These are the activations of a small neural network, seen along a few directions. Each row is one input.
In each table, some parts of the input vary, and every possible input appears once, in random order.
Descriptions start from the smaller parts, as in this example, which fits no table here: one of 6 places along a line, together with either a single point or one of 9 places along a line or (one of 2 separate values, together with one of 5 places around a ring).
Shared parts are said once, and a part with two or three values counts as separate values.

Other details of the inputs shift rows strongly along two fixed directions, in all tables alike. That doesn't count.

Table:
r1: -13  -15  -5  -12  11  -3  0  -6  8  -9  12
r2: 22  -3  25  9  -31  7  24  3  18  -4  -11
r3: -12  51  -17  14  46  -33  -34  -5  -17  13  -12
r4: -7  18  24  18  -5  -11  16  3  18  -5  -25
r5: -11  -5  5  8  6  -6  8  -2  8  -11  5
r6: 31  -57  37  -41  -64  30  55  2  55  -23  -17
r7: -10  39  -26  39  33  -11  -28  -4  -43  4  -22
r8: 30  -31  51  -8  -67  25  65  7  49  -22  -25
r9: -36  6  -59  -29  12  0  -30  29  -41  26  65
r10: 11  48  -14  28  32  -27  -32  -2  -29  22  18
r11: -4  -4  -41  -33  18  15  -57  26  -15  10  55
r12: -17  -22  -11  -29  27  12  -19  8  1  17  27
r13: -8  0  15  -1  3  -3  12  0  19  -2  4
r14: -11  -21  8  1  -14  6  17  9  21  -19  0
r15: -7  -33  24  -12  -18  24  19  13  26  1  -8
r16: -15  -8  1  -21  -2  6  -8  11  18  -5  0
r17: 13  -21  25  -13  -26  3  13  -13  14  0  -1
r18: -13  50  -11  19  50  -33  -27  -10  -16  15  -1
r19: 23  -29  21  -21  -36  8  20  -4  28  -7  -13
r20: 3  38  18  59  -8  -22  31  -17  -8  -21  -51
r21: -21  -42  -28  -29  9  29  -28  22  1  1  29
r22: 21  5  23  2  -22  -5  9  -16  6  -7  -28
r23: -12  16  -21  9  38  -12  -32  -1  -24  13  -8
r24: 12  3  23  5  -32  -1  2  -8  6  -1  -26
r25: -22  -65  -28  -52  17  33  -21  16  8  2  57
r26: -9  2  -5  9  26  -4  -9  -9  -9  9  -6
r27: -3  -9  24  7  0  8  18  -1  16  10  -12
r28: 0  17  11  41  15  -9  10  -13  -5  6  -25
r29: -1  40  3  25  -18  -31  46  -29  -16  21  -30
r30: 8  -1  -12  -15  14  -5  -24  -1  -7  13  33
r31: -14  51  -28  26  9  -30  7  -8  -39  31  11
r32: 33  37  35  31  -11  -10  36  -9  5  -1  -29
r33: 4  3  6  19  7  -6  8  -13  2  3  -38
r34: -31  -29  -56  -23  40  23  -51  33  -39  2  67
r35: -5  34  -23  37  46  -20  -16  -18  -40  10  -11
r36: -27  -58  -21  -38  8  34  -25  33  1  -1  50
r37: 29  -57  43  -37  -58  31  63  -4  55  -20  -4
r38: 24  -11  23  4  -26  8  29  -4  21  -1  3
r39: 26  17  13  11  -12  -9  9  -12  8  3  -28
r40: 14  -6  -3  -14  2  4  -4  -4  6  7  22
r41: 23  -2  23  -6  -23  13  23  17  12  -9  -2
r42: -12  43  -33  5  4  -29  -1  -12  -33  27  -7
r43: 3  -26  -3  0  -7  12  17  -8  1  -10  -21
r44: -3  -12  -12  -4  1  -6  9  -9  -2  -21  -10
r45: -12  -23  0  3  1  16  -1  13  3  -1  5
r46: 9  58  -15  27  21  -26  -42  -1  -30  17  -10
r47: 12  8  25  15  -25  -7  3  -4  1  3  -17
r48: 3  -51  41  3  -37  24  53  -6  36  -13  -24
r49: -1  -10  -12  -19  9  10  -28  6  -14  4  49
r50: 19  63  0  39  23  -24  -7  -7  -19  15  -5
r51: 20  -26  20  -32  -38  30  21  15  25  -18  -1
r52: -26  -1  -29  -17  21  1  -37  16  -10  -6  22
r53: 30  25  14  3  -2  -8  10  -2  0  -2  -26
r54: -30  -68  -27  -70  7  46  -36  37  13  6  56
r55: -11  47  -23  44  41  -29  -16  -12  -37  -4  1
r56: 20  -36  51  -9  -65  23  45  -4  35  -22  -21
r57: 6  25  10  38  4  -25  29  -31  -7  -16  -38
r58: -22  -60  -26  -65  15  33  -30  25  13  8  48
r59: 3  -56  6  -52  -21  28  0  1  16  -10  43
r60: -4  -14  19  13  -19  12  16  -4  14  -6  -40
r61: -2  18  7  32  -15  -10  21  -17  -2  -24  -43
r62: 2  3  -15  -8  8  -1  -34  19  -13  12  36
r63: -18  -3  -30  -18  28  -8  -31  6  -9  -3  18
r64: -23  5  -34  -8  25  -2  -38  13  -9  -5  21
r65: 29  23  21  7  -1  -6  21  -9  4  0  -13
r66: 10  -22  -5  -36  -21  25  -4  22  17  -8  20
r67: -2  -24  0  13  0  14  19  -2  -6  -9  1
r68: -8  20  17  30  -2  -15  13  -4  4  -12  -29
r69: 16  12  26  10  -31  2  7  -11  5  -9  -32
r70: -14  -43  -34  -51  14  20  -52  23  -15  11  88
r71: -9  85  -16  45  -4  -42  5  -18  -43  26  -45
r72: -5  -6  5  4  4  -9  14  -14  16  -11  -7
r73: 6  29  13  32  3  -29  17  -23  7  -10  -53
r74: 9  38  -11  13  19  -28  -38  -11  -27  17  -8
r75: -16  33  -20  28  40  -24  -23  -3  -18  2  14
Description of these inputs: one of 5 places around a ring, together with either a single point or one of 6 places along a line or (one of 2 separate values, together with one of 4 places along a line).
Q: Changing only the place on the ring of 5 turns r58 into r15. The same change can be made to r3. Which row results?
A: r4
Q: Changing only the place on the ring of 5 turns r50 into r6. The same change can be made to r49. Which row results?
A: r22
Q: Which other rows does r5 become when the place on the line of 4 takes its other values? List them by row number.
A: r13, r55, r75
Q: Which other rows does r14 become when the choice among 2 separate values takes its other values? List them by row number.
A: r45
Q: Start at r53 and move only the place on the ring of 5, one step at a time. The first step leads to r51. Which rows follow, in order?
A: r41, r32, r65
Q: Which other rows does r41 become when the place on the line of 6 takes its other values? List them by row number.
A: r2, r8, r47, r56, r62

Table:
r76: -16  -30  -3  -54  -7  11  9  3  29  10  10
r77: 11  -30  51  9  -29  -9  49  -17  52  -36  -12
r78: -19  9  -26  11  28  -1  -22  21  -15  -25  14
r79: -8  -66  13  -32  -9  60  13  31  22  -10  31
r80: -15  -18  40  -2  -18  8  42  -3  51  -9  -50
r81: -21  -8  17  14  15  -18  -2  -21  17  7  -14
r82: -27  -45  12  -3  -31  23  11  -5  13  -22  -38
r83: -18  11  -31  -20  17  -14  1  -14  -22  28  11
r84: 25  22  -14  3  -16  -14  1  -22  -13  -27  -24
r85: -22  -11  -7  23  -4  -18  22  -23  -20  17  -8
r86: 15  0  -3  23  4  11  2  6  -20  7  -15
r87: 35  25  10  1  6  12  17  -8  -12  16  -13
r88: 1  4  -3  34  -6  -23  28  -23  -15  -15  11
r89: 27  -24  27  -7  -47  -8  67  -37  24  -26  -5
r90: -45  -11  -22  11  31  -3  -22  -5  -23  12  24
r91: -2  -7  4  17  -18  -5  50  -2  6  -18  1
r92: -29  -39  -57  -77  17  20  -18  17  -15  16  61
r93: 18  8  19  -5  -11  -14  32  -12  33  -12  -2
r94: -16  -26  -23  -43  -41  26  -3  44  9  25  68
r95: 31  -6  12  -14  5  12  -16  6  21  9  -9
r96: 29  2  50  32  -8  1  -6  -10  24  -16  -63
r97: -5  -28  1  -1  15  31  -18  26  -2  -6  8
r98: -15  5  -34  -14  45  -7  -51  29  3  -21  34
r99: 9  -39  -6  -60  -16  20  17  17  45  -23  41
r100: 12  -11  25  -2  19  20  -7  17  26  2  -3
r101: 32  51  6  30  25  -14  4  -20  -29  29  -12
r102: 8  37  18  17  -57  3  41  19  16  21  -27
r103: -14  -32  -11  -7  -11  21  -12  10  0  -46  9
r104: 40  -43  17  -27  -44  35  15  -12  13  -13  -20
r105: 16  8  25  22  26  1  -23  13  15  0  -31
r106: 15  -1  11  -43  -52  18  -31  19  -10  -9  25
r107: -11  -32  -9  -43  -12  4  -27  -9  17  -1  -8
r108: 24  -49  40  20  -41  18  52  -21  14  -2  -6
r109: -13  44  -43  3  34  -28  -27  -11  -40  24  -21
r110: -13  -2  -48  -7  20  0  -17  22  -23  -15  31
r111: -2  32  18  55  34  -2  -4  0  -19  11  -12
r112: 6  -22  13  -12  -47  5  30  -32  8  -12  -56
r113: 12  0  8  30  4  7  17  -4  -18  15  2
r114: -4  -27  -49  -63  21  8  -47  32  10  -14  67
r115: 4  10  -10  -3  -58  15  -14  23  1  8  -6
r116: 7  60  -4  -18  -1  -11  -32  27  -30  23  36
r117: 19  30  -3  49  10  -5  -20  -11  -44  2  -37
r118: 20  61  -6  16  54  -18  -42  3  -21  35  4
r119: -8  25  1  50  -15  -23  14  -30  -29  -1  -76
r120: -16  7  6  27  7  -2  25  2  4  -24  4
r121: -10  27  -49  -11  -10  5  -43  45  -16  30  36
r122: -34  40  -41  23  39  -23  -10  1  -46  28  -8
r123: 13  33  24  41  -60  -17  36  -10  12  26  -17
r124: -4  14  16  13  18  -15  11  3  22  -20  1
r125: 16  5  32  21  -17  -12  9  -9  28  -43  -51
r126: -35  -11  -28  -21  34  3  -62  8  -5  -1  10
r127: -19  -9  16  22  -23  -10  56  -17  -1  8  -40
r128: 18  8  -29  -8  45  -3  -44  -10  -42  31  58
r129: 26  76  47  26  -29  -34  18  -5  -17  21  -20
r130: 29  -32  -9  -35  -6  32  -2  10  0  3  13
r131: 7  66  -41  9  40  -29  -14  -8  -40  3  12
r132: 0  -27  -26  -46  17  -7  -25  2  10  -6  75
r133: -28  31  6  26  36  -26  -7  -9  7  17  -29
r134: 33  9  33  5  5  -3  9  -11  20  19  -10
r135: -6  -34  15  -26  -18  -11  18  -26  29  13  2
r136: -45  -33  -9  -18  3  26  12  17  6  -3  5
r137: -13  54  -41  30  40  -27  -9  4  -45  -2  13
r138: 24  55  19  -1  -30  -13  -13  16  -18  10  -9
r139: -32  -53  -26  -32  -14  20  12  17  -5  1  5
r140: 8  5  21  16  -25  -25  48  -52  -2  11  -41
r141: 15  44  0  48  25  -5  8  -1  -35  19  -21
r142: 15  -44  41  -1  2  16  0  -2  32  -2  16
r143: -23  17  -22  11  32  2  -8  18  -14  -20  24
r144: -45  -10  -1  15  10  2  12  1  -2  6  -10
r145: 2  -12  17  -1  31  14  -19  16  17  10  19
r146: 16  39  25  -1  -26  -23  -12  -6  -22  19  32
r147: 8  -35  -2  1  -44  11  27  -3  7  -40  -14
r148: -5  10  1  -10  2  -18  -5  -10  16  13  -39
r149: -4  -17  10  25  22  13  -15  -2  -12  6  25
r150: 22  -9  2  -16  -22  -6  -9  -9  23  -31  -10
r151: -9  8  -5  -7  23  -1  -6  16  19  -20  16
r152: -11  -26  12  15  -8  3  24  -10  8  -30  22
r153: -28  -36  -2  -29  10  11  -16  16  29  -5  -8
r154: -12  43  -1  13  23  -37  -1  -22  0  32  -26
r155: 28  -2  1  -10  7  9  -51  -1  0  6  2
r156: 11  19  -34  -13  11  -10  -8  3  -20  -12  12
r157: -4  -74  8  -28  -19  55  -17  21  10  -23  16
r158: 16  58  -14  25  17  -35  20  -24  -20  0  -7
r159: -45  -4  -32  2  30  6  -30  17  -18  3  -2
r160: 32  -34  32  -16  -11  10  5  -17  30  12  22
Q: What do these inputs look like to the network?
A: one of 5 places along a line, together with either one of 2 separate values or (one of 3 separate values, together with one of 5 places around a ring)
Q: Changing only the place on the line of 5 turns r149 into r111. The same change can be made to r77. Which row results?
A: r124
Q: Changing only the place on the line of 5 turns r78 into r143. The same change can be made to r97. Which row results?
A: r79
Q: Start at r96 and move only the place on the line of 5, one step at a time. The first step leads to r105. Which rows follow, in order?
A: r100, r145, r142
Q: Which other rows does r96 become when the place on the ring of 5 takes its other values? List them by row number.
A: r104, r117, r155, r157
Q: Which other rows does r123 become when the choice among 2 separate values takes its other values? List them by row number.
A: r146
Q: Which other rows does r91 become when the choice among 3 separate values takes its other values? List them by row number.
A: r113, r127

Table:
r161: 18  -79  33  -52  -31  45  18  14  55  -26  17
r162: 6  41  11  28  -11  -31  33  -24  -4  4  -28
r163: -44  15  -12  62  65  -19  -14  -14  -17  -12  -45
r164: -54  -92  -15  -31  -9  29  31  0  29  -28  -7
r165: 17  -83  35  -47  -35  42  23  11  57  -25  24
r166: -1  46  -32  20  11  -17  -23  5  -47  17  14
r167: 23  24  21  17  -39  -2  25  -1  3  3  -35
r168: 8  -77  31  -41  -46  39  50  12  47  -26  32
r169: -8  -45  -14  -44  25  27  -34  24  7  5  69
r170: -6  43  -20  24  17  -32  6  -20  -31  16  1
r171: 31  25  28  11  -28  -1  2  -2  8  -3  -46
r172: -4  55  -27  17  34  -32  -22  -9  -30  25  7
r173: 25  18  41  37  -10  -8  39  -15  18  -4  -36
r174: 22  47  22  30  -17  -15  1  -6  -11  14  -40
r175: -8  -3  -41  -46  36  2  -57  13  -14  12  50
r176: -7  11  -55  -37  36  7  -89  36  -37  19  67
r177: -68  -18  -77  -15  58  15  -76  33  -44  -2  38
r178: 18  23  20  18  -42  -6  30  -2  1  -4  -29
r179: 23  18  33  17  -23  -19  28  -28  21  -2  -46
r180: -2  -9  -5  6  11  4  9  0  -9  0  30
r181: 11  40  22  26  -2  -28  19  -27  1  16  -39
Q: What do these inputs look like to the network?
A: one of 3 separate values, together with either a single point or one of 6 places along a line
Q: Changing only the choice among 3 separate values turns r180 into r170. The same change can be made to r169. Which row results?
A: r181
Q: Which other rows does r162 become when the choice among 3 separate values takes its other values? List them by row number.
A: r168, r178
Q: Start at r166 and move only the place on the line of 6, one step at a time. The first step leads to r178. Which rows follow, in order?
A: r167, r174, r176, r171

Table:
r182: -26  -46  -26  -73  -31  13  9  5  12  16  40
r183: 13  -45  -1  -55  -20  47  -17  38  25  -4  37
r184: 28  33  22  34  -54  -20  52  -32  -20  11  -51
r185: -21  71  -35  22  14  -36  -3  -5  -30  23  -21
r186: -39  -34  -49  -19  81  20  -61  19  -21  16  70
r187: 2  50  -43  27  3  -11  -9  6  -55  12  9
r188: 9  52  29  65  17  -37  30  -29  -5  -12  -47
r189: 32  -47  30  -50  -57  22  15  6  37  1  -7
r190: 27  -36  66  0  -63  30  35  2  54  -22  -45
r191: 2  -15  -11  -33  0  10  -36  10  6  -16  30
r192: 27  -12  14  -33  -28  -2  21  -5  11  13  31
r193: -2  35  17  65  32  -37  26  -36  -4  -2  -54
r194: -28  16  -49  11  77  -13  -79  9  -33  13  6
r195: 24  41  56  65  -17  -13  34  -21  9  6  -52
r196: 36  67  21  42  -7  -34  32  -24  1  4  -33
r197: -34  -50  -28  1  2  16  17  -7  -15  -12  0
r198: 5  42  25  53  25  -6  -15  2  -6  -6  -49
r199: -1  29  -14  11  26  -23  -29  -6  -14  4  32
r200: 22  -59  14  -65  -50  38  28  15  47  -29  18
r201: 25  -31  29  -32  -26  23  20  1  21  19  27
r202: 4  27  21  44  5  -13  -5  2  -2  -9  -56
r203: 4  30  23  49  8  -23  30  -9  -7  -10  -23
r204: 26  -67  28  -69  -56  23  42  -8  48  -5  37
r205: -68  -15  -61  -29  37  0  -31  25  -25  6  44
r206: 6  -17  22  24  -66  11  52  -11  -1  -17  -31
r207: -8  -18  12  12  25  13  -14  -4  16  -8  -34
r208: -23  -20  -45  -41  47  15  -63  26  -17  -17  58
r209: 16  -27  33  -3  -47  8  41  -2  33  -15  6
r210: -63  -14  -40  -4  37  -14  -4  -9  -6  7  -11
r211: 0  60  -37  15  63  -11  -57  23  -46  36  50
r212: 23  49  -11  -9  22  -29  -39  -14  -24  17  3
r213: -16  28  -29  19  70  -24  -47  -20  -22  -5  -16
r214: -32  -38  -38  -10  -3  23  -1  21  -34  -15  39
r215: 6  -12  -29  -59  24  21  -71  27  -16  28  67
r216: 29  58  12  32  -4  -28  23  -5  -8  9  -12
r217: -26  38  1  31  -15  -28  18  -19  -6  9  -43
r218: 18  31  26  36  -17  -15  -11  -2  4  -1  -49
r219: 6  -81  62  -12  -52  49  72  11  56  -28  -7
r220: -25  -54  -24  -29  36  11  -12  -4  13  -10  38
r221: 23  -20  6  -29  -37  23  3  26  24  -6  -3
Q: What do these inputs look like to the network?
A: one of 5 places along a line, together with either one of 2 separate values or one of 6 places around a ring
Q: Changing only the place on the line of 5 turns r211 into r195. The same change can be made to r221. Which row results?
A: r218
Q: Changing only the place on the line of 5 turns r210 into r182. The same change can be made to r207. Which row results?
A: r215
Q: Which other rows does r184 become when the choice among 2 separate values takes its other values? List them by row number.
A: r182
Q: Which other rows does r206 become when the choice among 2 separate values takes its other values? List them by row number.
A: r217
